These are the activations of a small network on made-up records, seen along a few directions, one row for each record.
After each row come some of the record's fields: J, M, W, F, L, Y.
Not every record has every field; a missing one is left out.
Other fields move the rows too, some of them a lot.
Strong random noise was added to every row along 16 fixed directions; ignore it. To show where, here is one row again and again, with new noise each time:
[-260 -181 -324   59  101  204 -182 -238 -541  408   52 -203  -70  -57
 -591  164  -16  189  318  220 -138  112  261  327    0  -60 -411  -11
 -211   91 -377  296  181 -108 -274  435 -329  -79]
[ 112  154 -415   96   53  205 -365  232  465   65 -188    3  162 -220
 -387  283   36  170 -203 -338  351 -301 -218 -365  -56 -210  196 -296
  691  -81 -171 -193 -445 -403  -80   12  606  729]
[-353   62  -88   30 -282  -47 -594 -263 -655  612  287 -396   12  218
 -174 -127  305  129  396   36 -130    3  560   31 -257 -231   45  -47
 -457  907 -424  -42  244  143  -33  -33 -423 -544]
[-166 -183  -85 -322  -45 -453  297  312  219  192  305 -130  215  265
 -422  133 -128  108  234  123  -74 -295 -131  159 -204  -35  487   85
  221 -126   46   65   60  196 -297   63 -234 -170]
[  -8   19  -23   80  222  313 -196 -315   93  -26 -118   86 -139  449
   14  164  -59 -248 -199 -471  189  -57 -285   56   35   73 -229 -144
 -111  101  -93  312   49 -259  433   70  391  100]
[-538  185   15  633  149   26  133  329 -235  -59   92   40 -115  144
 -660 -233 -331  156    1  226 -342  227  -41  107  168   28 -622  -69
 -306 -122  244 -245 -392 -536 -350 -289 -244 -190]
[ -29 -101  -10  119 -296 -121  207 -312  388 -116  225 -110  296 -370
  235  -35  238  298   65 -224  276  532  -22 -402 -504  -55  -59  -56
  261 -194 -193   61 -234  -52 -120 -408 -343  -79]
[ 309   66  -45 -535 -647 -126 -103 -617  338  118   50 -253  295 -468
 -111 -278  246  123  430 -311   50 -203  543 -336 -506 -226   52   36
  374   12 -392  336  109 -516 -604  -30  137  -61]
[-386    0  126  262  -57 -550 -390    2   28  214  177   94  276  357
 -220  228   60 -314  439  -63 -138 -158  -29   12  -90 -280  223  202
  275  102  159 -339 -130  313 -105  -73  301  -68]
[  29  -77  236 -228 -108 -347  -92  617  127  319   61  136  167  326
  344  288  135  285 -282   48  148 -131 -575   18  228  130  872   -1
 -569  557  157 -378  -82  417  496 -289 -240 -186]
[  85  195  102  501  -57  105 -376  187 -448  -95 -137  308   28 -143
  -63 -252 -243  349 -296   82 -194   21 -119  112  561   49 -582  101
 -526 -174    8 -750 -330 -147  217   74 -205   75]
[ 116   80  219 -164 -323  -86  124  319   36 -449 -121   -3 -134 -303
  249 -337  143  168  -43  350 -217  154  263  181  375  -35    8  230
 -112  312  417 -246  -87 -108 -154 -298 -125   83]
[ 416   25   15  -80  211  167  -51 -471   33 -171  352  -63  -62  478
  152 -255  230  -93   71 -263  218 -109  229 -141 -241  -14 -163  -88
  114   63 -450  357  372  304  674 -353 -236 -504]
[-465 -318 -172  375  603  369  374  297 -277 -132   90 -136 -482 -269
 -468  270  336   42  167  439 -273  757  205   71   79  -32 -220 -227
 -108  251 -150  290 -112 -123    9 -246 -245   70]
[  66   52  165   31  -53  364 -302    4  195  181   85  160  341 -165
 -117  172  -72  110   69   55  168  283  -84   36  226  181 -330 -115
 -279 -434  581  233  114  106   -2 -465 -414 -782]
[-135 -215   89 -662  163 -590  -59  169  222  219  -24 -180   51   66
  186  207  110 -412 -373 -213  499 -254 -184  147  -81 -183  307  218
  -81  -42  -82    7 -104  505  141  -64   14  509]
[-233  137  -79 -415 -433 -135 -267   74  166  -34   91 -375  197  204
   80 -198 -290 -122 -174 -269  231 -293  105  309 -138  -93  106  108
  238  -35  509  -60   89  157 -318  109  -95  -61]
[ 208  136   79  -87 -163  101 -120   -1  -54   59 -258   69  -39 -415
 -259 -132  141  247  166  315 -101   62  249   16  315  -28 -305   54
 -247  151    8  116  -87 -550 -383 -253   -5   -1]

[ 217  147   76  234   35  -53 -272    1 -374 -267 -234  251 -119 -190
 -368 -339   75   -2  525  358 -600 -313  487   15  413 -238 -251  300
  239  107  -83 -371   -8 -258 -224  197  427  162]
{J: j1, M: m1, W: w4, F: f4, Y: y1}
[ -80 -202  134 -189  -17 -165  406   34  247  -15  225   90   11  105
 -235  167  265 -217  523  177 -601 -139  141   12  -44  -39  479  -11
   97  362   22  266  219  -36 -107   57  246 -134]
{J: j1, M: m1, W: w4, F: f4, Y: y2}
[ 880  229  213 -150   36  195 -422   55  212   20 -303  285  231 -432
  225   25  132  287   43  115  337 -109 -103 -370  331  164  181  -92
  125 -433    0  -23   79   16  126 -467   85 -345]
{J: j2, M: m1, W: w4, F: f1, Y: y1}
[ 106  -69 -100 -212  -75 -162  137  -60 -153 -172   89 -342 -150 -425
  254 -321  231   71  -74  154  142   89  487 -144 -266 -162   55   -1
  252   67 -403 -110   32  207 -163  -24 -285  249]
{M: m1, W: w1, F: f4, L: l3, Y: y2}
[ 231  109  139 -498 -268 -648  -48 -381   63  247 -168  -24  276  639
   70    8 -404 -191  183 -219  207 -659 -352  402 -103  144  349  290
   76 -262 -104  314  329  -58 -415  437  239 -213]
{J: j2, M: m6, Y: y2}
[ -32  -89  -13 -161 -156  324 -166   60  410  -45   18   91  240 -312
   45  217   42 -140   49   19  -30   42  130   75  171    2  -83   -2
  186 -172  597  136  139  255   35   66   69  -80]
{M: m4}
[ -73   17  122  311  374 -246 -205  197 -321  130   15   16  -59  135
 -248  168   35 -175  301  199 -110   37   50  -91   43  -60  192   -5
   29 -112 -160 -177  -84  135 -123 -178  100 -214]
{J: j2, M: m1, W: w4, F: f1, L: l2, Y: y2}
[ 215   18 -153  188 -206  -17  234   -1 -162 -289   18  -40 -162  190
  143 -168  -89  404  190  215 -201  -39   -9  132  -99   52  185   51
  410  218 -112 -100  109  -63  -93  245   18  135]
{J: j2, M: m1, W: w4, F: f1, L: l1, Y: y1}
[ 263   63 -220   77 -212  218 -221 -364   -5   71  -25 -118  196  430
   86  369 -205  272  465  -62  298  143 -310  288 -170  251  485 -173
  502 -205  247  560  479   13 -377  191   45 -771]
{J: j3, M: m3, L: l1, Y: y2}
[ -67 -111 -133 -619 -193  -36   70 -111  392  -71 -233 -244  -31  753
  535  479 -101 -240  -35   53  541  -41 -463  716   19  233  585  209
  338  407  782  747  531  444  -87  289  126  -28]
{J: j2, M: m1, W: w3, F: f3, L: l3, Y: y2}
[-251  205  176  496 -306  -16 -164   58 -117   89  127  279  338  -59
 -170 -335 -384  224 -128   85 -290   19  -46   41  290   84 -798  145
 -557 -295  358 -525 -264 -100  -22  -32 -428 -316]
{M: m4}
[ 242  201  260 -253 -194  -59 -420  -40   84 -272  183   24  115  314
  364 -219  -20 -472   -9 -360  -85 -406  263   94  146  -82  287  102
  141  -31  366 -236  334  526  416  -43  196 -454]
{J: j3, M: m4}
[  -5  -31  -94 -510  -63  114  743  175  142 -747  218 -468 -289  217
   77 -704 -327   84 -295  -37  -89 -129  221  323 -199  176  -11   52
  214 -103  177  253  262 -135  -81   66 -429 -171]
{J: j1, M: m3, L: l1, Y: y1}
[-377   17   14   33 -387  205 -264   78  236  655 -140  244  466 -178
 -314  431 -325  142 -177 -238 -138  -71 -564   -2  170  192 -106 -143
 -642 -151  377  -89 -296 -440 -219  339   86   -8]
{J: j2, M: m1, W: w3, F: f1, Y: y2}
[ 178 -301  -41  -99   23 -613   16 -392   96  230   50  194  281  168
  320  402   96   72  133  -91  428  -30 -386   89 -230 -129  211  359
  235 -313 -343  -21   -1  583  131  241   12  386]
{J: j3, M: m2, W: w4, L: l1, Y: y1}
[-282   57  120  886  122  384    0  -84   49  -33  113  358   23  461
 -139  316  101   29  315 -128 -401  454 -346 -172   84  209  -22 -319
 -162  315  135   67  -75 -325  366 -213  235 -520]
{J: j2, M: m6, Y: y2}
[  24  163  -84 -350   76  268 -394  307  137  171 -318  -92   33  -90
   -4  215 -223 -322 -410   59  361 -342  -71  318  347  100  -47  -64
  181 -223  600  129  150  170 -123   70  187  181]
{J: j2, M: m1, W: w1, F: f1, L: l3, Y: y2}
[ 147 -245  -22 -376   91   34  -61   20 -138  273  253  198   28  159
 -103  244  328 -100   12  261 -177 -237  191  411  508  -95 -221  235
 -631  402  -63  130  320  655  733  148 -453   -8]
{J: j3, M: m6, Y: y2}
[-162  157   54  275    4  -18 -302  184 -306  643   56   85  276  265
 -314  122 -432  388  -62   95  182  -24 -413   46    6  205 -106 -170
 -521 -238  165 -160  -75   -2 -212  -69 -449 -572]
{J: j2, M: m1, W: w4, F: f3, L: l1, Y: y1}
[-548   48   90 -251  212   36   80  777  219  184  -94 -156 -204 -229
 -453   92  -53 -334 -330 -193 -157 -123   16 -228  -12  -93  407 -340
 -274  164  271 -143 -377 -451 -269 -238  386  191]
{M: m4}
[-348  -66   80 -256 -259   61 -111    2  -50  -42  -19 -198   64  -42
  139 -101 -259 -129 -205 -291  -68   32   78  175  -24   15 -149  123
 -285 -114  397  -69   26   -3 -131  212 -153  -64]
{J: j2, M: m1, W: w4, F: f1, L: l2, Y: y1}
[ -90 -163   34 -142  -77 -117 -498 -141  -46  255 -188  -56  265 -318
  126  576  127 -312  246 -169   79   84  -59  164   53  -30  480   25
  260 -244   12   -3  151  344 -229  465  331   50]
{J: j2, M: m6, Y: y2}
[-569 -300 -149  -12  252   25  748 -103  122    2  383 -137 -207  262
 -114  -56  226   22 -241  187  109  484   62  189 -187  -55 -835  108
 -558  444 -101  537 -116  139  455 -362 -853  205]
{J: j2, M: m6, Y: y1}
[ -88  -15   92 -279  -28  439 -291 -381  382  108 -400   53 -220  -25
  184  369  459 -657   89 -391   65    2  116 -108   42  -99   46 -105
   -9  796  155  685  192 -473  174  -42  955  407]
{J: j2, M: m1, W: w4, F: f4, L: l3, Y: y2}
[ -41  364  132  399 -317 -283 -392 -276  -92  111 -230  271   53  550
  171  -74   44 -119   19  357   88 -138  -52  339  420 -128 -586  412
 -248  701  456 -128  -86  -19  109 -242  113  253]
{J: j3, M: m1, W: w4, F: f2, L: l3, Y: y2}
[ 373  215 -122 -363 -477   79 -650 -296  -30  144   23  -86  232  290
  454  -36  -60   48  -46 -350  427 -385   77   93 -106  -41  327  -13
  178  133  140  -40  363  300  107  187  127 -221]
{M: m2, W: w1, L: l3, Y: y2}
[  45   80   40  224  267   13  194  185  -15  -78  -79  163  -88  101
 -143 -148  -99  151 -190  264   12   12 -175  -24  258  147 -384    4
 -273 -115  -13  -35 -171 -103  151 -333 -253  -27]
{J: j2, M: m1, W: w4, F: f1, L: l3, Y: y2}
[-404  259 -313 -367 -298   64 -122    9  314  226  241 -439  102  316
 -621 -276 -109 -252   32 -243   46 -586  427  -48 -439 -379 -108 -133
  326  331  143  280  -28 -377 -513   -3  145  100]
{M: m1, W: w4, F: f4, Y: y2}
[ 350  175  -61  264   -9 -397 -208  350  -73  393   38  333  427 -251
 -573 -172  -53  574  120  481 -130 -516  -33 -354  263 -115 -248  196
 -170 -173 -448 -660 -442 -122  -84 -189 -296  104]
{J: j1, M: m1, W: w3, F: f1, L: l2, Y: y2}
[-316 -110  183  319  229 -370  339  227 -258  184   15  199 -166 -127
 -467 -103   54  -52   88  268 -548  -22   27 -171   90  -79 -219  143
 -492  135 -354 -292 -318 -332  -46  -42   31  243]
{J: j3, M: m1, W: w4, F: f1, Y: y2}
[ -55  355 -249  -89    7  535 -284   52 -138  -17 -260 -357 -243  253
 -186 -179 -316   -6 -287 -185  218 -212   77  208   61  165  -86 -292
   59  135  201  261  157 -448 -287  127  136 -122]
{J: j2, M: m1, W: w4, F: f2, L: l3, Y: y2}
[-161 -289    7 -161  599  434  179  -52 -369 -137  -30   -9 -484  273
 -160  107 -142 -418 -270 -151 -255   54   73  329  238  127 -460  -70
 -504  -70  -72  365  235  -59  454  362   25   84]
{J: j2, M: m1, W: w1, F: f1, L: l2, Y: y1}
[-463   65 -240  126 -180  -96 -548 -314   54  215 -287 -279  189  390
  192  328 -143 -214   85 -129  509   69 -184  243 -280 -129  -34  135
  545  214  470  288   88  183 -323  195  309  257]
{J: j2, M: m1, W: w4, F: f1, Y: y1}
[ -42  -77  399 -801 -342 -662  374 -130  906 -135 -105  254  130  252
  180   93  223 -531  265   96  122 -166   -6  224   77 -187   12  567
   50  231  897  642   15 -112 -354 -552  448  307]
{J: j2, M: m2, W: w1, Y: y1}
[ 652  221  170  -94    8  164 -195  -95 -418 -282 -557  -88 -442 -348
  733 -326  162  273 -326  211  342  231   65    4  290  198   16   13
 -277  167 -420  -47   57 -180   75 -222  -53   83]
{J: j2, M: m1, W: w3, F: f1, L: l3, Y: y2}
[ 474  -56   91   42 -242   -7  241 -157  195  -92  425  377  231 -125
 -273 -158  186  144  462  204 -642 -354  402 -178  114  -77  -32  126
  153  -85 -161 -208  228  165  221   49 -104 -295]
{J: j3, M: m1, W: w4, F: f2, L: l3, Y: y2}
[ 734   63  101 -500   14  652   75 -102 -216 -659  159  -22 -281 -244
   17 -658 -241  -71  -66  -68 -402 -258  664  199  293  133 -326  -52
   59 -612  165  147  614   43  187  261 -194 -585]
{J: j3, M: m1, W: w1, F: f4, L: l1, Y: y1}
[-336   26 -313  255  -28   20 -180  -84 -283  155   82 -143   82   55
 -291   37 -315   22 -243 -364  -16  -87 -108  137  -78  -77 -269  -90
  -59 -255 -299 -298 -202  -87  -37  570  -68  287]
{J: j3, M: m6, Y: y2}

Here are new rows. What are their fields?
[-167   55  -75  215  170 -188 -290 -153 -606  135   -9 -419  -29  137
  -47   52 -185 -100  248 -131   26  112   20  170 -262   82  456 -198
  190 -328 -458  -69  235  136 -410  405  -34 -468]
{J: j3, M: m6, Y: y2}
[  82 -321 -455 -388  467  397  431  230 -244  129  433 -343 -253 -150
 -547  -51  101  235 -184  -56 -190 -303  278  -99 -188  -54   63 -274
  -85  -57 -954  104  254  199  453  477 -510  161]
{J: j3, M: m1, W: w4, F: f1, Y: y1}
[ 299 -109  120   32 -127 -310  558  272  206 -379  423  346  201 -132
 -142 -383   68  263   88  312 -506 -230  195  -87  188  -86 -173  273
   23 -241  -90 -488 -129  294  311  -82 -443  -11]
{M: m6, Y: y2}
[ -69 -223 -172 -390 -264  318 -510 -161 -142   94   76 -422  209 -428
  421  263   88  -72  225 -228  243  203  337   30 -416  -71  636  -91
  484    9  186   38  450  706  -56  418 -116 -261]
{J: j1, M: m1, W: w4, F: f3, L: l3, Y: y1}
[ -29 -248   -7  347  -85 -108  471 -360 -348 -339 -226  172 -233  862
  408  251 -278  218  393  501 -305  312 -530  870  295  400    4  438
    4  368  217  451  395   42  -45  684  -11  -61]
{J: j2, M: m1, W: w3, F: f1, L: l2, Y: y2}
[ 454  324  -88  420 -149 -272  101 -249   96 -114   87  129  205  122
   51 -164   85  353  224  489  249   40  -15 -109  -23  -37 -317  115
  548 -110 -111   54  -54   25 -160 -440 -225  -76]
{J: j3, M: m1, W: w1, F: f1, Y: y2}
[ 114 -102  104   44  389  -16  382  415  314 -292   44  155   -7 -206
  -18   43  -23 -148 -308  217   94  119 -143  -12  291   58 -283   92
   51 -514  256  -71 -212  186  182 -313 -158  236]
{J: j3, M: m1, W: w4, F: f1, L: l2, Y: y2}
[-252 -186  -10  327   37   35  211 -265  244 -170  298  280  202 -105
 -373  145  156 -232  296    0 -427  109  112  -39   74 -195 -631  169
  167 -207  -41   11 -131   60  169  121   43  293]
{J: j2, M: m1, W: w4, F: f4, Y: y2}
[-613  -65 -272   28  -67   82  -48   11  -81  727  173 -342   79  -32
 -446  266  -50   98   41  -55  174  189   -7  -16 -335  -34 -112 -280
 -353  163  -38  311  -95 -178 -435  -92 -395 -137]
{J: j3, M: m1, W: w4, F: f1, L: l3, Y: y2}
[ -62   50  -78 -416  -26  366 -495  287 -697  -19 -132 -470 -357 -772
  249 -150   27 -126 -460 -269   50  175  528  118  115 -110  339 -273
 -316 -132 -116 -417   45   92 -227  347    2  202]
{J: j3, M: m2, W: w1, Y: y2}
[-394   -1 -434  543  326  350 -497   38   -6 -155   13   12   -3  354
   31  354  206 -264 -103  -54  201  -36  -86  101  122 -295 -269   53
  569  544  112 -190  -80  570  702  223  317  713]
{J: j1, M: m1, W: w4, F: f4, Y: y2}
[-334  159  133   85  121 -235  -26   81 -161 -139  362   14 -110  782
 -295 -327 -243 -501    9 -155 -370 -529  204  184   26 -234 -257  176
  -65   86  199 -288   47  238  328   25   92 -106]
{J: j3, M: m1, W: w4, F: f1, Y: y1}
[ 738  -29 -252 -354 -285  101  662 -631  594 -486  104  200   45  591
  267 -189 -146  263   50   36  217 -356 -247  339  -29  184 -442  308
  513 -140   66  777  393  -41  262  224  -75  150]
{J: j3, M: m1, W: w3, F: f1, L: l1, Y: y2}
[ 263   99   63   -4 -457  301  190 -202   51 -429 -169   30  -83  223
  554 -195 -359  271  -63 -102 -114   74 -232  186  -96  315  187  -26
  191   20  375  104  253 -292  -83  320  190 -273]
{M: m1, W: w3, F: f1, L: l1, Y: y1}
[ -45  226 -237  162 -177  276    4   76  215  -69   40   17  -11   62
 -339 -141   37  184  -54   -8 -118 -155  158  -94  115 -118 -318 -103
   60  405   69    9 -175 -443   43 -108   95  213]
{J: j3, M: m4}
[  91  154  215    7   18 -356   94 -120  161 -185  354  -78  101  140
  221 -510  342 -324  -88    2  112 -109  377 -321 -205 -233 -336  170
  147  114 -246 -156  -59  446  409 -624 -260  -19]
{J: j2, M: m1, W: w4, F: f1, Y: y2}
[-358 -286 -191 -370   82  156   99  425  269  195   71  -44  186   29
 -490  525 -214 -124  212  143 -126  -99 -107  388  101   -7  317  -42
  223 -248  641  308  187  251 -278  379    7 -104]
{M: m6, Y: y1}
[ 431 -121  -65  114  -57  406   10  -74  131  -81  305  196  329 -399
  -97  118   88  322  212  -80 -176  129   87 -193   20  153   66 -213
  197 -592 -172  -44  167  248  259  120 -350 -495]
{J: j2, M: m6, Y: y2}
[  28  411  -95   74 -110   -9 -195 -212   18 -298 -165 -142 -115  374
 -212 -319 -440 -297  -43 -543  -47 -490   49   47 -129  -56  -12  -97
  471 -247  -33  -43  -29 -633 -368  319  708  105]
{J: j3, M: m4}
